These are the activations of a small neural network, seen along a few directions. Each row is one input.
Each table varies a few parts of the input and shows all the possible inputs, shuffled.
A made-up example of a description, with smaller parts first: line(4) and (point or ring(11) or (values(3) and ring(5))).
Shared parts are said once, and a part with two or three values counts as separate values.
(in the rows, 128 means zero)

Rows:
R1: [ 87 116 126 100 122 115 167 168 175  83 138 171  71 153 168  63]
R2: [ 66 116  80 124 155 124 212 144 125 111 111 192 103 136 120  47]
R3: [119 101  80 117  94 108 140 140 176  74 150 107 163 125 124 122]
R4: [201 175 198 136 141 104  75  72  86 184 138 173 131  64 146 214]
R5: [212 194  73  55 173 132 122 105 141 125 159 143 125 106 137 200]
R6: [ 95  87 201 173 119 112  74 137 110 152 159  94 124 115 146  97]
R7: [113  58  52 102 154 139 153 153 158 150 130 129 105 189 133 116]
R8: [ 82 133 136 109 107 114 181 167 189  57 142 167 120 111 126  87]
R9: [107  88  33 126 142 120 187 137 130 136 122 110 145 150 130  96]
R10: [ 95 130  51 117  97 134 155 124 152  94 139 106 199 128 124 102]
R11: [ 92 104 213 172 110 106  88 105 147 123 140  94 156  88 110 114]
R12: [ 95  73 180 187 132 121  95 160  76 201 146 123 115 136 125 102]
R13: [219 165 203 141 148 122  44 101  64 171 120 175 160 103 169 184]
R14: [ 55 160 109 101 117 147 193 156 168  78 107 176 156 105 114  63]
R15: [234 165 149 126 143 171  57 103 100 142 110 117 136 128 137 205]
R16: [112  93 138 157  88 129  80 120 131 124 125  57  99 154 121 124]
R17: [115 109 149 166  72 127 101  94 152  90 121  58 136 123  82 144]
R18: [ 76  92 102 116 165 135 189 160 152 120 130 197  59 183 148  76]
R19: [191 236 148  46 176  94 177 135 133 110 152 211  92 114 123 173]
R20: [115  74 113 159 117 152 111 136  93 169 107  77  85 170  91 121]
R21: [210 166  83  53 185 146  95 121 119 108 133 151 150 138 170 187]
R22: [ 72 135 194 187 105 130 115 105 127 153 117  88 182  91 117 104]
R23: [227 172 150 119 127 164  97  79 110 152 126 115 110  87 115 231]
R24: [ 89 135 131 172  62 144 121  89 127 115  98  62 160 128  88 136]
R25: [ 99 105  99 188 108 137 142 123  88 152  77  66 112 144  90 128]
R26: [198 205 159  29 184 127 157 146 108  99 127 210 125 149 154 154]
R27: [124  84  74  95 115 120 127 156 172 112 145 106 118 162 155  97]
R28: [ 84 113 162 210 129 110 127 148  75 196 115 108 146 106 122  96]
The inputs of R19 and R5 match in every part but one. If R18 is changed in the same way as R19 into R5, which row does it become?
Answer: R7
What do these inputs look like to the network?
Answer: line(4) and (values(2) or ring(5))
Which other rows does R21 become when the values(2) part takes its other values? List them by row number.
Answer: R5
List by row number the other rows that have the line(4) part in common with R28.
Answer: R4, R6, R11, R12, R13, R22

Rows:
R29: [107 115  49  85 151 139 189 165 148 103 121 163 104 172 140  86]
R30: [ 35  84 172 189  89 115 140 140 142 122 123 109 128 120 110  61]
R31: [135  87 108 161 113 143  94 113 110 159 119  59 129 148 107 150]
R32: [ 87  97 161 169 130 123 131 147 102 162 121 131 100 140 126  90]
R33: [169 153  84  54 172 133 158 145 141 103 133 191 105 156 158 136]
R34: [ 42 100  55 107 114 122 207 161 189  73 132 138 133 147 124  48]
R35: [187 127 132 141 130 142  68  98 101 165 128  88 135 121 129 188]
R36: [209 175 151 127 116 139  73  75 112 134 124 102 155  91 118 217]
R37: [145 133 190 147 151 113 101 132  92 172 138 160 116 111 145 136]
R38: [ 71  77 114 188  67 128 112 119 140 118 117  39 159 131  99 100]
R39: [158 183 209 132 144 117 103 112  97 145 130 167 148  86 137 154]
R40: [192 205 110  36 159 121 159 129 161  79 150 191 124 113 143 170]
The inputs of R40 and R39 match in every part but one. If R33 is changed in the same way as R40 into R39, which row does it become?
Answer: R37
What do these inputs look like to the network?
Answer: values(3) and line(4)
Which other rows does R29 become when the values(3) part takes its other values? List them by row number.
Answer: R31, R32

Rows:
R41: [170 100 104 136 113 149  86  99 135 133 126  86 119 135 121 177]
R42: [149 164 153 142 131 126 120 102  89 141 109 145 153 106 120 152]
R43: [158 137  76 111 136 154 120 112 122 137 114 100 152 143 129 157]
R44: [122 168 174  99 131 127 138 126 155  92 138 160 137 104 122 127]
R45: [148 145  72  97 135 126 143 123 142 106 136 109 138 127 122 144]
R46: [118 126 127 119 151 117 141 141 123 153 145 170 117 124 150 110]
R47: [ 33  71 140 202  70 119 122 130 145 123 124  60 172 114 106  65]
R48: [144 131  87  83 112 122 138 140 168  78 142 126 141 145 136 132]
R49: [ 63  92  77 136 124 138 198 157 139 119 104 130  77 173 101  72]
R50: [139 116 132 137 162 130 124 150  90 170 127 153 132 132 142 121]
R51: [154 154 186 153 110 134  87 114 105 144 123 106 111 109 121 159]
R52: [116 120 141 108 146 118 135 152 145 107 138 176 108 137 166  91]
R53: [135 169 155 126 129 114 149 114 133 122 127 157 137  91 122 144]
R54: [144  97 169 143 143 115  90 132 101 168 139 114  97 151 135 140]
What do these inputs look like to the network?
Answer: values(2) or (values(3) and line(4))
Which other rows does R45 become when the line(4) part takes its other values? List them by row number.
Answer: R41, R43, R48

Rows:
R55: [ 97 108 153 147  90 126 112 134 160  96 132 110 144 118 131 103]
R56: [ 83 115 156 153 141 126 147 146 108 145 114 148 133 134 128  83]
R57: [121 118  87 116 115 140 141 134 145 116 124  87 134 150 108 131]
R58: [118 120 112 103 109 131 135 128 173  82 130 124 124 147 134 120]
R59: [115 115 119 105 141 105 162 155 149 114 146 158  97 142 136 106]
R60: [216 157 122  77 165 128  89 120 118 138 148 153 145 127 167 185]
R61: [202 234 185 101 140 125 115  86 109 124 124 166 160  67 123 204]
R62: [202 126 159 145 156 157  41  98  60 169 135 118  71 114 117 187]
R63: [ 95 104 110 170 108 126 140 119 116 154 114 104 155 123 111 116]
R64: [120 114  62 130 130 144 157 119 135 130 112 114 126 137 117 128]
R65: [101 113 129 156  97 117 118 124 130 122 126  75 150 128 115 114]
R66: [109 132 104 117 146 132 171 156 115 134 111 164 109 155 137  95]
R67: [ 83 109 165 143 126 108 136 145 145 138 147 143 114 119 139  91]
What do these inputs look like to the network?
Answer: values(3) or (values(2) and ring(5))
List by row number the other inputs of the same sort as R60.
Answer: R61, R62
Which other rows does R67 become when the values(2) part takes its other values? List them by row number.
Answer: R59

Rows:
R68: [232 194 181 104 155 128  79  92  90 153 132 157 128  98 137 220]
R69: [ 92 105 133 150 125 119 143 148 122 141 128 137 126 131 129  93]
R70: [239 196 155  86 163 131  83 101  96 150 137 164 132 104 153 216]
R71: [121 123 112 122 113 129 129 120 146 102 125 113 140 134 125 125]
R72: [101 111 107 129 133 123 153 153 128 130 128 140 118 143 135  93]
R73: [100 129 112 115 126 127 157 137 151 102 129 135 132 131 124 103]
R74: [113 107 105 127 130 134 136 144 132 129 127 118 110 149 130 109]
R75: [108 115 136 144 111 124 124 124 141 120 131 112 132 120 122 118]
R76: [ 89 123 143 137 122 127 144 131 143 114 127 133 140 119 119  99]
R77: [124 115 100 128 120 134 133 124 137 122 123 109 132 139 120 129]
R78: [114 114 122 147 113 129 126 121 128 132 122 105 129 130 118 125]
R79: [103 104 130 146 125 130 128 141 123 141 127 113 119 139 124 106]
The inputs of R78 and R77 match in every part but one. If R76 is changed in the same way as R78 into R77, which row does it become?
Answer: R73
What do these inputs look like to the network?
Answer: values(2) and (point or ring(5))
